[ 1.38  4.95  4.89  0.90  0.05 -6.78  4.27 -8.99]  C
[-7.08  7.14  1.55  1.07  9.20  7.43 -2.97 -4.79]  L
[-7.10  2.50 -1.69 -1.30  8.03 -5.58 -2.54 -1.90]  J
[-3.49  6.58  0.36 -0.06  7.98  5.06 -2.58 -4.79]  B
[ 0.40 -6.18 -8.46 -9.28 -0.41  7.52  2.16  4.70]  Z
[ 3.77  8.46 -7.21 -0.68 -7.95 -5.46 -8.67  2.01]  K
[ 7.03 -6.37  5.83 -2.74  5.55 -6.01 -2.23 -1.41]  U
[-4.22 -1.37 -5.15 -2.04  7.21  5.47 -7.01  0.18]  E
[ 5.83 -6.37  7.03  5.05  1.01  4.81  4.19  6.98]  D
[-0.69  8.95  4.95  3.85  4.49 -0.55  0.27 -5.80]  H
[-5.05  9.27 -1.47  1.14  6.96  4.67 -4.92 -4.33]  S
step +1: [-6.18 -8.46]
[-6.17 -8.45]
step +1: [-1.30  8.03]
[-1.29  8.04]
next: [-6.37  5.83]
[-2.74  5.55]
row of K
[ 3.77  8.46 -7.21 -0.68 -7.95 -5.46 -8.67  2.01]
step +1: [-6.37  7.03  5.05  1.01]
[-6.36  7.04  5.06  1.02]
next: [ 5.83 -6.37  7.03]
[5.05 1.01]

